A small network was trained on invented records. Each row is its activation on one of them, seen along a few directions.
After each row come some of the record's fields: B, T, U, E, G, K, Z.
A field that a record lacks is left out.
Other fields move the rows too, some of them a lot.
Random noise pushes rows far along 16 fixed directions. That doesn't count. These rows show it; they differ only by the noise:
[ -55  512  259  539 -262 -444   -7  281  153  299 -235 -373  -92 -703
 -266  -83 -101  163 -397  685  -93 -532  422  425   28 -132   59  -18]
[-505  474  768 -598 -262 -177 -352 -168   -2  304  468  244  -49  -44
  110 -477 -336  286 -184 -408 -164   56 -414  193  481 -164  331  134]
[  -9 -374 -266  -93  368 -194  495 -155   37 -169  447 -547  525  322
 -151  215  598 -343 -235 -247  -89  189 -357  319 -111  -33 -337 -522]
[ -39 -254  -71 -429 -181 -534   63  -23   81  257  752   62   86 -143
  368 -655 -300  -13 -163 -341  -11 -363  168  225  357   38  593 -283]
[-327  -96   74 -126 -118  -56  334  -55 -100 -178 -158 -162 -171  148
  268  -69 -328  -16    2  170   12   33  121  285   28   66  -62 -232]
[ 312  -13  147 -689  160  -43 -258  153 -453   26  -44  -92  156  394
   79   37  342 -230   18  -65 -311 -185 -333  549 -501 -359  347  344]
[-206  174    9  632   50  202  306 -125  253  -44  200   25 -375 -165
 -162 -165   13   46  -29   32 -175  342  410   38  424  373  -78  246]
[-187 -423 -239 -128 -132  617 -112 -391 -179 -411 -299  300  201  546
  172  381 -309 -238  315  282 -285  520   49 -343 -133  221   78 -223]
[ 128  333   47 -151 -306  355 -453  209 -595  127  -94  147  428  297
  244   53  -56    5  -57  122  -47 -466   -1  298 -484   53   87  422]
[ 273  -32  399  805 -661  275 -304   42 -620  -53 -213  287  211   45
 -324 -313 -122  458  162  440  468  -28  146  363  -38  -16   35  150]
[ -41   31  503 -507  361 -209 -552  199 -613 -362 -408  294   35 -104
 -151   70   -6   60  275  210  353  107 -167 -214 -385 -491 -144  -84]
[  28  429 -141  -92 -161  -87  311  -15 -100  -10  205 -190  234  -84
  854 -149 -327  121 -249 -223   24 -529  109   43 -230 -144 -122  422]
[ 267  155   51   35 -361  -57   69   54 -381  564  637 -252    4  523
  128  -48  430   37  516 -256 -443  -17   85    0 -131  -14  -21  202]
[-134   64  181 -302 -247   37  488 -165 -249 -453   53 -357 -156  356
   44  -66 -428  193  113   99  -46  233  174 -191  260 -393 -223 -333]
[  82  -58 -237   17 -431  241  111 -356  -59 -165  362   33  147  146
 -678  394 -193  587  -97  211    5 -208  -17  -42  127  273  -53 -422]
[  -2  356 -280  362 -230  281   93 -222   52   20  109  -52  370 -233
 -132   79 -100  190 -656  -82  216 -367 -349  315 -114 -109  -60  321]
[  67  135  -10 -250 -186  198  328 -356  356 -201  321 -154  507   -9
 -255  -16 -123 -229 -470  247 -297  324   18 -264  264 -379   21  -54]
[ -98 -174  227 -811 -158  -17  439 -187  -44    4  272  110   73  379
   72  -59  -27   18  -43   27   70   73 -274  482 -173  169  -77   21]

[   1 -137  -68  171  314  234 -190 -269   86 -544 -165  189  669   48
  -35  362  154   67 -246  -52   82  106 -400   34 -163  109 -151  -28] : B: b2 / T: t1 / U: u3 / K: k4 / Z: z2
[-153  401  360  488  180 -274 -431   37   -7 -188 -121 -229 -128 -300
 -196  107 -201  620  -93 -305 -146 -271 -101  -48  351 -267   97 -216] : B: b2 / E: e2 / G: g1
[  48   67 -448  169  -32  245  498  -22  241    3 -150  100 -443 -111
  272 -207 -405   15 -289 -250  271 -295   72  385  -74   13  190  623] : B: b2 / E: e2 / G: g1
[ 171 -282  173  -49  256 -388 -331  167 -205 -427   37 -117   51   85
  287 -316 -183  130  104  -97 -323 -209  389  147  299   26  534 -437] : T: t2 / U: u2 / K: k4 / Z: z2
[ 280 -214   61  627  -71  164  -47 -237  -79  -80  -90  169   96  174
  199 -120  116   27  346 -100  -81  447  -60 -148  -38 -112   89  240] : T: t2 / U: u2 / K: k4 / Z: z2
[-120  342  278  304  -81 -112   58  -98 -145  -63  262   18 -616  -65
  173 -376 -260  572   88 -538  -87  -53   28   31  418 -207  175  387] : B: b2 / T: t4 / U: u3 / K: k1 / Z: z2
[ 441  -58 -273  415  260  -27 -233 -149 -151 -154  163   20  465   -3
 -138  431  349  474   63 -447  121 -333 -412    4 -299  -15 -169   32] : B: b1 / E: e1 / G: g1
[  76 -262 -318 -710   88 -102 -126  235   22  145  337  793   72 -290
  216 -224 -302 -433   77  369  133 -210  754 -565 -226  454  267   15] : T: t4 / U: u3 / K: k1 / Z: z2
[ 396 -410  -97  -85 -112  114 -278 -205  -14 -528 -178  309   52  -42
 -238   83 -229  361   67  231  -58 -180  125  157   43  144  491 -133] : B: b2 / T: t3 / U: u3 / K: k4 / Z: z2
[  82 -208   25  491  364   83 -181   93 -170 -251 -330 -213  240  237
  194   -7  221 -350  215 -206 -113  402  -29  -49  -58 -358  -25  -55] : B: b2 / E: e2 / G: g1
[-251 -177 -208  437 -117  -85  -44 -221  110  165 -246 -409 -160  138
  507  204  -74  -10    9 -206 -495 -168 -359  485   57   87  366 -216] : E: e1 / G: g2
[-461  177  245 -204  210 -448  117  230  151  368  269   70 -312 -227
  237 -188   82 -190   85  -18 -165    6  336  -86   65  294 -123  -12] : B: b2 / T: t4 / U: u3 / K: k1 / Z: z2
[ 164 -379 -246 -518 -165  -51  227   67   13  117  731  129  -47  180
 -269 -590 -226 -158   79 -249   55   64  352 -194  408    8  433 -380] : T: t1 / U: u3 / K: k3 / Z: z2
[  94  185 -120 -597  270 -135 -333  235  -85  143   39  106 -256 -210
 -635   71  157 -180 -174   58   61 -197 -165  -10 -115 -372  258   16] : T: t2 / U: u2 / K: k4 / Z: z2
[  37  -45  143 -107  139 -144  324   88  176 -392 -398  109  187 -538
 -135 -128 -292  -21 -518  598  540  -46  273 -112 -199 -227 -330 -124] : B: b2 / T: t4 / U: u3 / K: k1 / Z: z2
[ 136 -425 -167 -102  289 -454 -215 -141   35 -139 -355  -28  -16 -265
  465  242   67  -92  -36  106 -395 -202 -124   76 -335 -125  540 -105] : B: b2 / T: t4 / U: u3 / K: k1 / Z: z2
[ 402 -114  119 -114 -315  109   -6 -460  182 -236 -168  388 -356 -128
   85   53 -393  718   38    8   -9  -83 -321  171  -16  -96  445  522] : B: b2 / T: t1 / U: u3 / K: k4 / Z: z1
[ 276 -574 -245  753   68 -196  270 -370  186 -339  -73   47  390 -377
  154  -14  -19  241  -24   11  514   93 -177 -248  -66  -79 -204 -297] : E: e2 / G: g2
[-171   11  280  365 -276  -87 -354 -200  457  389 -247  610 -393 -482
 -144  366 -165  537  227  511 -221  -69   33   56  -66  733  229  203] : B: b2 / T: t3 / U: u3 / K: k4 / Z: z1
[-344 -103  262  806  -85  185 -154 -420  218   64 -321   75 -212   10
  439  164   16  107  379 -100 -292  626 -244 -230  190  187  -43   47] : B: b2 / E: e2 / G: g2
[ 114 -201  -90  261 -604  525  -50 -122  -66  215 -281 -188  228  560
 -329  599  158  -14  254  661 -431  112   66   46 -219  375 -103 -319] : B: b2 / E: e2 / G: g2
[-727  304  106 -699  278 -571 -467  101   -5  439  225   -2 -140 -189
  724 -299 -359 -252 -119 -856  -60 -233 -577 -133   79 -372  245 -141] : T: t1 / U: u3 / K: k4 / Z: z1
[ -75 -166  735  -17   95 -524 -128  -33  222  -98 -166  230  595 -313
  731 -309 -134 -106   58  261   64  169   95  -54  -88   75  -50 -121] : E: e2 / G: g2
[ 250 -389 -272 -177  130  283  -40 -397  -29 -459  111  359  439  197
  646   62 -135  153  -78 -388   71 -123 -383   62 -173  241  199  243] : E: e2 / G: g2
[-175 -250  358 -188 -316  -38 -100    6 -124  -94 -226   72   35   50
 -362 -199 -209  127  -62  325  437    9 -143  363  165  -41    1 -418] : B: b2 / E: e2 / G: g2
[-427 -233  270   22 -231  312  317 -359  206 -359 -310  255  174   30
 -164  -73 -393  -70  -80  325  552  649 -189  -83  204  -41 -344 -232] : B: b2 / E: e2 / G: g2
[-137 -235  -40  221  191 -411  -64 -187  135  -55  103 -146 -581  -69
 -184  -26  -30   91  360 -355 -280  182  -75  146  465 -162  457 -306] : E: e1 / G: g1
[-156 -447 -177 -551  529   65  317  212  -97 -486  -79 -156 -561  546
   55   43   64 -249  274  -65 -189  208  398  297  128  473   -3 -397] : B: b2 / T: t2 / U: u2 / K: k4 / Z: z2
[-298 -276  369 -121 -270   14  -23 -185  142  190  188  106  447  414
  183    6  112 -269  123  220 -521  401   35  168   98  412   90 -284] : B: b2 / T: t4 / U: u3 / K: k1 / Z: z2
[ 295   24  519 -639 -172 -459  336 -161   68 -250  185 -307  528  127
  187  155 -141  319  165  286 -150   82  -34 -457 -135 -443 -380 -372] : T: t1 / U: u3 / K: k4 / Z: z1
[-491  210  263  -98 -193  325 -231  449 -131  389 -251  140 -165   -7
 -152 -522 -162 -586 -241  299  226  148  187  271  221   61   69   75] : B: b1 / E: e2 / G: g2
[ 318  274  -39  111  -95   54 -209  277  -84  320  249  225  320 -245
  -15 -227  250 -405    0  260   40   22  441 -374 -123   19  -82  473] : T: t1 / U: u3 / K: k4 / Z: z1
[ 510 -227  -48  760 -351 -220  173 -207 -121   87  300 -178  371 -140
 -312  115  358  578   54  -65  540 -206 -343   50 -141 -170 -314 -227] : B: b2 / E: e1 / G: g2
[  62  220  -31  423 -132 -148  -65  -38  -21  285  -75 -483 -519   44
 -159  166   29  150  334 -194 -397   74  -43 -365  120 -581  127  -71] : B: b2 / E: e2 / G: g2

Which values does each new row have?
[ 197   -7  -31 -360 -109   60  145   77  149  467  110  114  151  110
   47 -118  233 -359  -88  -14   51   76 -217  128 -378 -110  -52  436] : B: b2 / T: t1 / U: u3 / K: k4 / Z: z1
[ -68  326 -267  128  -89  241  297  -47  141  204    7 -565 -653  155
 -299  -28   77 -191  -88 -243 -353  163  -97   22  325 -519  116  277] : B: b2 / E: e2 / G: g2
[-168 -180 -312 -638   98  123  -83   26 -126    5  117 -283  122  546
 -216  264   -7 -313  -94 -206 -332    1 -290    1  -56  -65   94 -504] : T: t1 / U: u3 / K: k4 / Z: z1
[ 157  361 -130 -185  106  199  -46   52  178  149   49    4  275  -78
 -380  208  139 -109 -364   -9  -90 -172 -173   67 -147 -183  -62  303] : B: b1 / E: e1 / G: g1
[ 195  195    9 -146   91  -76 -440  119  -26 -274   -1 -138  244 -185
   48  243  -50  307 -254  192 -357 -633  336   29  112  354  240 -126] : B: b2 / E: e2 / G: g2
[  80 -118 -428  -79  466 -250  -60   15  204  125 -112    7 -243 -215
 -231  454  331 -322  240   27 -177  -44  -75  -37 -325  -61   73   30] : E: e1 / G: g1
[ 258  226 -508  397  -10  156  -21  -37  -83 -320  162 -170 -243 -228
 -595  255 -155  651 -235 -150  250 -460   90 -261  219 -117  -56 -189] : B: b2 / T: t2 / U: u2 / K: k4 / Z: z2
[ -77  120  -86  151 -255  213    8 -434  272  -45  452  -83  292  197
  382 -114 -164   72 -443 -325 -737 -138  -79  406  394  311  519  215] : T: t4 / U: u3 / K: k1 / Z: z2
[ 231  -89  105  398 -111 -217   13  -91   -6  -81 -269 -410 -350   53
  -71   32  -47  258  348   62 -296  196   52 -240  150 -570  159 -275] : B: b2 / T: t2 / U: u2 / K: k4 / Z: z2
[-375  211 -439  380 -162  413  155   40  -47   91  -29 -159 -286  193
  -40  159 -106  -72 -208  -69  -93 -193  104  438  120  628 -110  113] : T: t1 / U: u3 / K: k4 / Z: z1
[ 121  278  205  -13 -560  516  133 -292 -370 -416  109  213  355  399
  120   35 -357  507   72   99  234   69   33 -236   78  147 -360  189] : T: t2 / U: u2 / K: k4 / Z: z2
[ 268 -385 -242  314  233  -63  -95   98  -13 -274   17  225   -8 -196
   84 -141   23   50   71  -32  271  -69  277   -7  -14  257   76   -5] : B: b2 / T: t1 / U: u3 / K: k4 / Z: z1
[ 112 -182  -35  116  271  112   57 -164  353 -315   66   14   34   82
   53  120  190 -149  150   72 -490  387  304 -145  191  337   28   87] : B: b2 / T: t1 / U: u3 / K: k4 / Z: z1
[  85  -86   22 -203 -270  140 -106 -263  338  405  122  194  295   36
 -356  -60  244 -325 -188  116  -81  325 -450   98  -35 -259  255  165] : B: b2 / T: t2 / U: u2 / K: k4 / Z: z2
[ 610   49  605  186  258 -635  -33  204  255 -226  -83 -103  -35 -483
 -114   38  236  521   59  624 -413 -422  628  297  -53  334  184  114] : E: e2 / G: g2
[ -98   72 -267  444    8  324  157  -13 -135 -281   55  236  -27  -56
  279 -381 -280 -217    9 -217  440  253  255 -302  156  -30 -245  361] : T: t1 / U: u3 / K: k4 / Z: z1
[-460  248   43 -318 -245 -134 -124  284 -110  434  505 -102  -25  -32
 -260 -343 -108 -129 -104 -178  299  -40  163 -247  446  122 -263 -474] : B: b2 / T: t1 / U: u3 / K: k4 / Z: z1
